Each row below holds a small network's activations on one input, seen along a few directions.
Each table varies a few parts of the input and shows all the possible inputs, shuffled.
Descriptions start from the smaller parts, as in this example, which fits no table here: one of 8 places around a ring, together with either a single point or one of 11 places along a line or (one of 2 separate values, together with one of 6 places along a line).
Shared parts are said once, and a part with two or three values counts as separate values.
In the rows, 128 means zero.

Other details of the inputs shift rows strongly along two fixed directions, in all tables alike. That doesn't count.
These rows show it; all are for the same input, with only those details redrawn:
[117 154 115 115 143 141 116 132 116  99 174 143]
[123 122 146 128 161 152  99 117 138 110 226 166]
[128 166  74 126 110 159 157 148  98  94 112 114]
[127 116 146 134 159 160 102 116 141 113 228 167]
[ 93 189 120  79 156  97  92 135 102  86 170 144]
[124 173  75 119 113 151 152 148  96  92 111 114]

A family of inputs:
r1: [103 176 175  92 157  72  97  96  85 122 129 131]
r2: [145  68  96 173 134 162 150 121 144 183 126 137]
r3: [188  37 136 183 104 175 178 132 135 186 138 129]
r4: [126 132 110 101  75 112 161 150 132 114  72 118]
r5: [117 134 105 105 105 115 188 153 136  90  79 115]
r6: [115 159  95 161  86 115 124 124 122 100  65 126]
r7: [136 120 106 101 115 130 113 154 142 108  52  79]
r8: [145 157 131 129  99 120 145 110  81 133  75  88]
r9: [123 122 146 128 161 152  99 117 138 110 226 166]
r10: [ 88 188 121  80 149 100  85 133  97  96 163 155]
r11: [ 79 176 139 118 140  63  71 111 128  90 126 158]
r12: [101 125 179 150 140 132  81 121 179 157 189 156]
r13: [113 132  68 128 136 110 152 141 109 151  75 109]
r14: [ 98 142 153  70 163  77  54 139 147 106 100 131]
r15: [128 109 129 191 122 187 163 138 177 140 143 111]
r16: [118  85 184 113 129 113 109 117 173 131 183 183]
r17: [145 123 111 108 105  96 160 153  90 151  81  96]
r18: [ 97 188 126  80 131  96  69 131  97 110 157 158]
r19: [137 106 133 186  92 184 137 136 174 163 136 114]
r20: [127 124 102 110 145 132 137 157 146  89  52  84]
r21: [ 98 173 106 142 101 136 144 152 137 134  74 105]
r22: [179  73 184 154 172 161 151  96 155 157 202 140]
r23: [146 118  90 186  70 156 145 122 138 110  82 104]
r24: [136 151 164  93 165  93 128 112 111 139 142 131]
r25: [166  83 104 188  97 232 157 123 136 142 161 154]
r26: [134 117 151 119 131 149  73 115 135 131 223 159]
r27: [ 97 123 155  90 136  92 133 133 150 104 143 160]
r28: [103 186 125  75 126  94  66 132  98 111 162 146]
r29: [105 116 148  94 174 108  83 139 157 101 111 127]
r30: [ 80 177 134 118 156  61  85 115 133  71 138 140]
r31: [140 121 104 123 132 106 190 155  96 133  84 101]
r32: [161 131 131 146  93 147 160 108  92 138  86  79]
r33: [144  68 136 152  96 171 180 131 167 132 123 154]
r34: [133 127 109 116 119 101 172 151  88 148  71 119]
r35: [122 132  72 128 118 107 136 139 108 165  69 113]
r36: [144 104  70 141 107 132 148 138 120 170  86  93]
r37: [117  84 137 134 192 107 105 112 155 160 197 150]
r38: [112 123 116 106 149  79  86 125 126 169 140 133]
r39: [198  68 147 179 121 199 186 105 140 176 134 130]
r40: [169 149 123 113 105 122 158 126  99 153  78  93]
r41: [146  82 200 167 164 156 124  77 134 146 200 150]
r42: [ 99 144 152  77 171  47 118 141  94 134 135 143]
r43: [137  79 182 125 157  97 109 120 130 171 185 169]
r44: [160 158 124 111 111 116 158 125  95 150  72 104]
r45: [159  74 193 177 164 168 143  79 141 140 200 134]
r46: [125 124 106 110 130 135 124 152 141 107  41 102]
r47: [123 108 130 191 114 190 157 136 173 149 136 123]
r48: [142 106 109 118  68 139 175 147 142 119  83 109]
r49: [150  91 120 204  88 166 126 107 159 124 128 136]
r50: [136  92 116 209 110 172 146 108 158 110 128 145]
r51: [110 169 106 133  86 131 132 154 138 136  85  82]
r52: [165 153 123 101 107 114 155 127  96 147  82  84]
r53: [140 159 132 134 103 122 149 109  80 133  70 100]
r54: [134  74 177 114 163 130  58 123 184 130 161 141]
Question: What is each input in this table made of?
Answer: one of 6 places along a line, together with either one of 4 places along a line or one of 5 separate values
Question: Changing only the place on the line of 6 turns r24 into r52. The same change can be made to r27. Which row results?
Answer: r48
Question: Change only the place on the line of 4 in r35. List by row number the other rows that result.
Answer: r43, r44, r53
Question: Which other rows agree with r21 in the place on the line of 6? List them by row number.
Answer: r1, r2, r11, r25, r33, r34, r39, r46
Question: Change only the choice among 5 separate values in r10. List by row number the other rows that result.
Answer: r27, r29, r47, r50

A family of inputs:
r55: [106 111 114 142 134 140 104 139 166 123 145 147]
r56: [109 155 156  74 182  76  75 117  99 138 209 155]
r57: [147 136 123 129 100 129 161 133 119 122  36  78]
r58: [ 91 173 136  57 153  58 111 141 102 108 141 146]
r59: [121 108 178  89 175  93  90 119 147 125 163 142]
r60: [130 154 133 116 103  90 158 125  99 133  71 107]
r61: [130 179 107 140 109 143 124 116  89 117 133 121]
r62: [141  93 152 129 137 122 149 121 131 148 151 145]
r63: [147  97 156 173 123 194 117 109 169 105 168 143]
r64: [117 106 129 179 112 166  99 121 176 125 150 144]
r65: [128 109 138 142 133 149 139 123 141 121 185 160]
r66: [136  95 129 164 105 131 132 127 158 159  84 109]
r67: [165 101 161 162 131 145 134  95 114 176 155 125]
r68: [ 77 220 131  80 123  64  99 129  95  80 122 137]
r69: [141 120 126 147 145 162 125 116 118 140 196 146]
r70: [148  98 115 129 127 164 155 143 142 117 113 116]
r71: [119 150 103 114 126 140 137 147 128  89 100 113]
r72: [119 128  65 126 102 133 152 166 134 128  53 104]
r73: [161 110 123 138 133 144 151 120  99 163 135 119]
r74: [125 118  86 131 107 116 147 152 136 143  52 101]
Question: What is each input in this table made of?
Answer: one of 4 places along a line, together with one of 5 places along a line
Question: Change only the place on the line of 5 in r56. List by row number the other rows that result.
Answer: r61, r67, r69, r73
Question: Change only the place on the line of 4 in r68. List by row number the other rows that result.
Answer: r61, r63, r64

A family of inputs:
r75: [140 160 108  94 132 118 117 139  97 136  78  82]
r76: [152  60 162 160 159 165 156 109 160 128 203 160]
r77: [100 197 124  99 144 102  63 123 104  95 137 119]
r78: [ 90 157 120 110 140 100 102 139 123 127 169 160]
r79: [121 160 152  45 156  82 106 144 112 102 125 120]
r80: [146 129  31 162  70 162 218 166  99 141  45  93]
r81: [143 165  83 171  58 156 204 132  97 127  36  92]
r82: [121  79 166 133 156 134 110 129 191 108 154 151]
r83: [131  83 138 122 152 123 116 126 138 164 188 167]
r84: [ 96 187 136  74 137 104  95 133 113  64 141 134]
r85: [138  51 190 188 121 152 110 104 194 153 160 151]
r86: [118 166  93 126 141 104 137 130  91 126  90  96]
r87: [140 166  52 171  92 173 184 142  92 121  39  77]
r88: [ 85 122 127 103 140  85  81 143 167 128 133 150]
r89: [ 99 177 154  98 136  49 115 112  99 126 125 132]
r90: [141  82 134 168 114 191 105 123 164 138 216 169]
r91: [121 137 173 103 142  72 111 108 107 146 139 141]
r92: [161  53 151 137 135 173 115 126 165 176 205 156]
r93: [139  52 158 187 157 171  94 105 199 152 166 140]
r94: [109 167 131  84 175  68  91 122  92 134 119 119]
r95: [ 94 172 132  91 148 101 128 133 112  83 136 139]
r96: [214  38 137 208  66 234 201 116 148 181 107 102]
r97: [117 146 138  72 162  82 132 137 105 105 121 134]
r98: [155 168  82 165  40 172 182 131 103 111  40  86]
Question: Changing only one part turns r77 into r90. The same change can be made to r75. Which row results?
Answer: r92
Question: What is each input in this table made of?
Answer: one of 4 separate values, together with either a single point or one of 5 places along a line
Question: Change only the choice among 4 separate values in r82. List by row number the other rows that result.
Answer: r85, r88, r93
Question: Which other rows agree with r89 in the choice among 4 separate values? List them by row number.
Answer: r81, r85, r91, r96, r98
